Each row below holds a small network's activations on one record, seen along a few directions.
Each row is followed by the record's values for the fields Pima, Funa, Kif, Gefu, Rinuk, Tuka.
A field that a record lacks is written missing.
Other fields move the rows too, some of them a lot.
Strong random noise was added to every row along 6 fixed directions; ignore it. To show where, here is one row again and again, with new noise each time:
 -90  126  192   10  141   -6  189 -437 -213   13  205 -116 -529  203 -140  332  200   44
-127  242 -458   75  146  305  155 -453  -56  -38  -37  233 -129  345   29  114  155  -93
-192  120 -116 -148  411  -14  -14 -382 -227  190  122 -211 -303  228 -300  233   73  -61
 -51  154 -179  184 -187 -147   85   37  162  -58 -184  128  403   74  -83   40  220 -125
 -66   39   69 -115   46  119  333 -346 -143 -125  204 -233 -359 -119  165  147  114 -163
 -23  104 -453  -48  155  449  257 -376 -118 -112   46   69    0   54  262 -134   22 -231
 110   26  145  122  184   19  -14  -97  -43   99  182 -125 -145   60   84  -93   18  -81
-181  107 -113  -32   96 -275  -81   45  235  117  -31 -249   37  -64  -18  124   87 -270

   3  170  133  307   79 -259  -82   26  206  168   81  -33  -16  176  -47   21  149 -171
Pima is m2, Funa is t2, Kif is g2, Gefu is c1, Rinuk is missing, Tuka is h2
 477 -114  295  313  404  305  -42  -93 -396  201  314   35  -50  263  -75 -498 -159  130
Pima is m2, Funa is t2, Kif is g3, Gefu is c1, Rinuk is missing, Tuka is h2
  13  -13  -36 -135  119  361  286 -453 -336 -127  127   -4 -382   82   37  106  -25   95
Pima is m1, Funa is t2, Kif is g2, Gefu is c1, Rinuk is missing, Tuka is h1
 -71   -4 -389 -127  -51  236  276 -145   22 -163 -163   74   12  -46   65   23  -79  -67
Pima is m1, Funa is t2, Kif is g1, Gefu is c1, Rinuk is missing, Tuka is h1
 122 -107  341  -31 -177   16  378 -183 -271 -190   82 -115 -104 -135  -96  112  148  139
Pima is m1, Funa is t2, Kif is g2, Gefu is c3, Rinuk is missing, Tuka is h2
 391   27  171  447  134 -183 -580  398  146  255  -67   58  745   71  -30 -571  168  -26
Pima is m2, Funa is t2, Kif is g3, Gefu is c3, Rinuk is missing, Tuka is h2
  18   98 -212  221   25   85 -156  -46  226   50 -205  361 -227  340  -43   99   -9  208
Pima is m1, Funa is t1, Kif is missing, Gefu is missing, Rinuk is d2, Tuka is h1
-110  -17 -116 -204  223  -98 -427  187 -223  234  -17  -16  467   53 -342 -163  -77   32
Pima is m2, Funa is t1, Kif is missing, Gefu is missing, Rinuk is d1, Tuka is h2
 -20  115 -676   20  471  296 -350 -102  202  216 -167  100  116  244  146 -247 -192 -190
Pima is m1, Funa is t2, Kif is g2, Gefu is c1, Rinuk is missing, Tuka is h1
  35  199  205  417  134 -309 -521   76  266  311   -5  201 -254  483 -191  133  207  196
Pima is m2, Funa is t1, Kif is missing, Gefu is missing, Rinuk is d3, Tuka is h2
 201 -201  443  -30 -167   16  250  -10  -89 -158  151 -197 -268 -298  178  -17   35   99
Pima is m1, Funa is t1, Kif is missing, Gefu is missing, Rinuk is d3, Tuka is h2
   1  122  187  297  -69 -177 -290  239   82  182   85  354   27  382 -110    7  -22  165
Pima is m2, Funa is t1, Kif is missing, Gefu is missing, Rinuk is d1, Tuka is h2
 160   73 -225  215 -181  447  -15 -127  369 -250  -59  339 -324  -17  743 -154   52   -3
Pima is m2, Funa is t1, Kif is missing, Gefu is missing, Rinuk is d3, Tuka is h1
 -32   -2  212 -121  349   26 -387  -43 -178  249  327 -140 -354  104   58  -40 -118   49
Pima is m2, Funa is t1, Kif is missing, Gefu is missing, Rinuk is d1, Tuka is h2
 188  -92  380  154 -230 -163  118  194   89  -85   90 -133   59 -237  148 -119   89  -38
Pima is m2, Funa is t2, Kif is g3, Gefu is c2, Rinuk is missing, Tuka is h2
-133  -27  122  -73  -32 -243 -149  171  249   82   14 -121 -321  -63   59  200 -117   22
Pima is m1, Funa is t3, Kif is missing, Gefu is missing, Rinuk is missing, Tuka is h1
-291   35 -270 -270 -459   74  520  -59  150 -422  -67  -84   40 -473  362  189  155 -360
Pima is m2, Funa is t1, Kif is missing, Gefu is missing, Rinuk is d2, Tuka is h2
-259 -224  -57 -631  377 -374 -129  178 -121  224  -13 -816  206 -495 -359   61 -253 -275
Pima is m1, Funa is t2, Kif is g2, Gefu is c1, Rinuk is missing, Tuka is h1
-476  212 -456 -302  220   55 -274  -68  220  122  117  -19 -364   78  316  207 -140 -307
Pima is m2, Funa is t1, Kif is missing, Gefu is missing, Rinuk is d1, Tuka is h2
-208   59   49 -133   84 -190  -10 -143  292   15   28 -346 -580 -128  160  362   31 -166
Pima is m2, Funa is t2, Kif is g2, Gefu is c1, Rinuk is missing, Tuka is h1
-476   97 -321 -488  183  -47  -80 -204 -169   72   27 -162 -159    5 -202  356   15 -110
Pima is m2, Funa is t1, Kif is missing, Gefu is missing, Rinuk is d1, Tuka is h2
 -66  -78  201 -287 -307 -179  476 -110 -342 -298   -7 -376  494 -490 -217  120  305 -148
Pima is m2, Funa is t2, Kif is g2, Gefu is c1, Rinuk is missing, Tuka is h2
  32  217  -36  362 -223  355  237 -265   46 -169  144  585 -482  447  335  114   70  133
Pima is m2, Funa is t3, Kif is missing, Gefu is missing, Rinuk is missing, Tuka is h2
 168  -62  527  173  251 -202  -85   27 -176  252  301 -210 -319  159 -229  -24  -62  107
Pima is m2, Funa is t2, Kif is g1, Gefu is c1, Rinuk is missing, Tuka is h2
-132   -7 -245 -122  165  -27  -29  -18  -46  130 -129   19    4  173 -310  115 -174   69
Pima is m1, Funa is t3, Kif is missing, Gefu is missing, Rinuk is missing, Tuka is h1
-199  158 -147  -16 -332  -12   45   -5  -15 -160 -104  315  245   90  -22  166  195   33
Pima is m2, Funa is t1, Kif is missing, Gefu is missing, Rinuk is d1, Tuka is h2
 358 -264  496   93   49  230  277   15 -289   -5  274  -33 -369    5   52 -194 -353  249
Pima is m2, Funa is t3, Kif is missing, Gefu is missing, Rinuk is missing, Tuka is h1
  -2   -4 -448    9   28  138  -16   42   85    9 -280  209  323  111 -119 -126  -96   32
Pima is m2, Funa is t2, Kif is g3, Gefu is c2, Rinuk is missing, Tuka is h1
 309  -48 -326  223  280  363 -220  104  143  144  -16  144  322   81  381 -588 -241 -153
Pima is m1, Funa is t2, Kif is g2, Gefu is c1, Rinuk is missing, Tuka is h2
 292   45  215  465   73  -74 -308  134  250  165  -38  182  -49  285   58 -161  -19  145
Pima is m2, Funa is t2, Kif is g2, Gefu is c1, Rinuk is missing, Tuka is h1
-201  -34 -341 -449  480  149 -603  119  -56  269  151 -223   90 -176  248 -275 -271 -264
Pima is m2, Funa is t1, Kif is missing, Gefu is missing, Rinuk is d1, Tuka is h2
  76  -66  528   85  -27 -216 -264  117 -224  158  130  168 -194  236 -324  141    3  432
Pima is m1, Funa is t1, Kif is missing, Gefu is missing, Rinuk is d1, Tuka is h2
 -76   66  193   87 -115 -326  -86   83 -234  109  -72  168  295  290 -617  202  156  269
Pima is m2, Funa is t3, Kif is missing, Gefu is missing, Rinuk is missing, Tuka is h2
 -29  117  107  254 -377  130  224  -62  315 -212   54  390 -631  185  449  266  -21  132
Pima is m1, Funa is t3, Kif is missing, Gefu is missing, Rinuk is missing, Tuka is h1
-163 -121  -54 -265 -184 -194   70  209  356 -113 -123 -296 -136 -453  219  141  -88 -160
Pima is m2, Funa is t1, Kif is missing, Gefu is missing, Rinuk is d3, Tuka is h1
 211   81  370  226 -510  120  465 -294  -92 -474   45   67  -10 -227  289   68  572   20
Pima is m2, Funa is t2, Kif is g3, Gefu is c3, Rinuk is missing, Tuka is h2
 147 -122  -11  -45 -247  141  311   37 -154 -242  -90    5  426 -247   58 -182  -17  -17
Pima is m1, Funa is t2, Kif is g2, Gefu is c1, Rinuk is missing, Tuka is h1
-185   78  321  -57 -224 -433 -457  350  177   58   64  -43  114 -157   72  154  165  -30
Pima is m2, Funa is t1, Kif is missing, Gefu is missing, Rinuk is d1, Tuka is h2
-135  126  -34  -16 -299   44   75 -197 -145 -183 -128  356   31  200 -149  324  258  263
Pima is m1, Funa is t1, Kif is missing, Gefu is missing, Rinuk is d1, Tuka is h2
-162   -4 -195 -153  500 -167 -476  234  -34  460   93 -150  130  190 -265 -127 -326 -104
Pima is m2, Funa is t3, Kif is missing, Gefu is missing, Rinuk is missing, Tuka is h2
 -69  -49  -79 -270  326  292 -151 -310 -372   86  117   55 -403  190 -135  101 -162  262
Pima is m1, Funa is t1, Kif is missing, Gefu is missing, Rinuk is d1, Tuka is h1
 203   26  480  381 -182 -296   29  136  -99   59   34  134  204  218 -323   17  166  218
Pima is m2, Funa is t2, Kif is g2, Gefu is c1, Rinuk is missing, Tuka is h2
-201   77   54  -84  468 -104 -368  -25   99  376  312 -198 -686  228   86  145 -245  -94
Pima is m2, Funa is t3, Kif is missing, Gefu is missing, Rinuk is missing, Tuka is h2

Which values does each new row have?
  16  -19  388    8  -95 -240   53  -58  -41  -45   40 -197 -196  -72 -136  244  131  103
Pima is m1, Funa is t2, Kif is g2, Gefu is c1, Rinuk is missing, Tuka is h1
 106   45  398  305 -255 -147  122   76  106  -50  144  124 -255  107  103  100   90   98
Pima is m2, Funa is t3, Kif is missing, Gefu is missing, Rinuk is missing, Tuka is h2
-316  162 -267  -48  -60  -42   37 -130  393  -28  -80   70 -595  128  207  419  -20  -72
Pima is m1, Funa is t3, Kif is missing, Gefu is missing, Rinuk is missing, Tuka is h1
 121 -112  467 -126 -497  187  264 -120 -417 -419  124  152   39 -266  133   64  199  311
Pima is m2, Funa is t1, Kif is missing, Gefu is missing, Rinuk is d1, Tuka is h1
 189  234  -68  317  479  415 -319 -512 -116  181  206  230 -496  535  173 -123  219  108
Pima is m2, Funa is t2, Kif is g3, Gefu is c3, Rinuk is missing, Tuka is h2
 320 -161  123   68  126  167  138  110  -96   -5  192 -256  282 -290  288 -512 -143 -246
Pima is m2, Funa is t2, Kif is g2, Gefu is c1, Rinuk is missing, Tuka is h2
 102  -42  104   13  263  149 -227 -164  -36  117  100    2 -495  151   43    4  -65  214
Pima is m2, Funa is t1, Kif is missing, Gefu is missing, Rinuk is d3, Tuka is h1
-122   61  246   39 -220 -139  245  -44  174 -110  178 -101 -498  -85  252  282   72  -99
Pima is m2, Funa is t3, Kif is missing, Gefu is missing, Rinuk is missing, Tuka is h2
-112  120  -50   -4 -106  -92   79 -163 -151  -94 -102   30  206   29 -291  164  357   -5
Pima is m2, Funa is t1, Kif is missing, Gefu is missing, Rinuk is d2, Tuka is h2
-114 -110 -130 -189  158  -93 -140  260  100  183   -9 -131   31  -61  -59  -62 -365  -65
Pima is m2, Funa is t3, Kif is missing, Gefu is missing, Rinuk is missing, Tuka is h1
 174   83  137  350  -90  -34  -51   13  -81   20  -31  271  219  253 -213 -100  220  147
Pima is m2, Funa is t1, Kif is missing, Gefu is missing, Rinuk is d2, Tuka is h2
  -3 -289  374 -442 -155    0  258   35 -399 -195  152 -310  -52 -483  -80   41 -103  137
Pima is m1, Funa is t1, Kif is missing, Gefu is missing, Rinuk is d1, Tuka is h1
-329    6 -513 -487  621 -223 -411  -72 -207  373 -229 -422  409   49 -708   99 -106 -123
Pima is m1, Funa is t2, Kif is g2, Gefu is c1, Rinuk is missing, Tuka is h1
 351 -123   51  385  265  -28 -560  506  328  383  -50  241   74  283   66 -456 -434  190
Pima is m1, Funa is t3, Kif is missing, Gefu is missing, Rinuk is missing, Tuka is h1
-199 -174   98 -550  -64 -166  -26   62 -436  -61  -30 -272  395 -374 -363  124   47   65
Pima is m1, Funa is t1, Kif is missing, Gefu is missing, Rinuk is d1, Tuka is h2
-261  119 -317 -222   97  162   22 -226 -446   40   -1  277  217  320 -420  143   19  114
Pima is m2, Funa is t1, Kif is missing, Gefu is missing, Rinuk is d1, Tuka is h2
 175  168  -65  557 -462 -216  193  236  208 -142 -326  421  809  205 -251 -119  331  -10
Pima is m2, Funa is t2, Kif is g3, Gefu is c1, Rinuk is missing, Tuka is h2
 294  -30  175  405  -45  -21  -22  381  510   33  189 -125  -40 -221  675 -446 -156 -394
Pima is m2, Funa is t2, Kif is g3, Gefu is c1, Rinuk is missing, Tuka is h2
  24   -3 -126  -34 -211  128 -132  229   18 -112  -14  188  479 -171  314 -267  -17 -106
Pima is m2, Funa is t1, Kif is missing, Gefu is missing, Rinuk is d1, Tuka is h2
  57  134  -16  413 -112 -305 -478  455  517  186 -137  227  313  137  114 -179   94  -90
Pima is m2, Funa is t1, Kif is missing, Gefu is missing, Rinuk is d2, Tuka is h2
  94  145 -160  267 -276   -6  162   -5   89 -174 -196  212  598   21   14 -117  307 -117
Pima is m2, Funa is t2, Kif is g2, Gefu is c1, Rinuk is missing, Tuka is h2
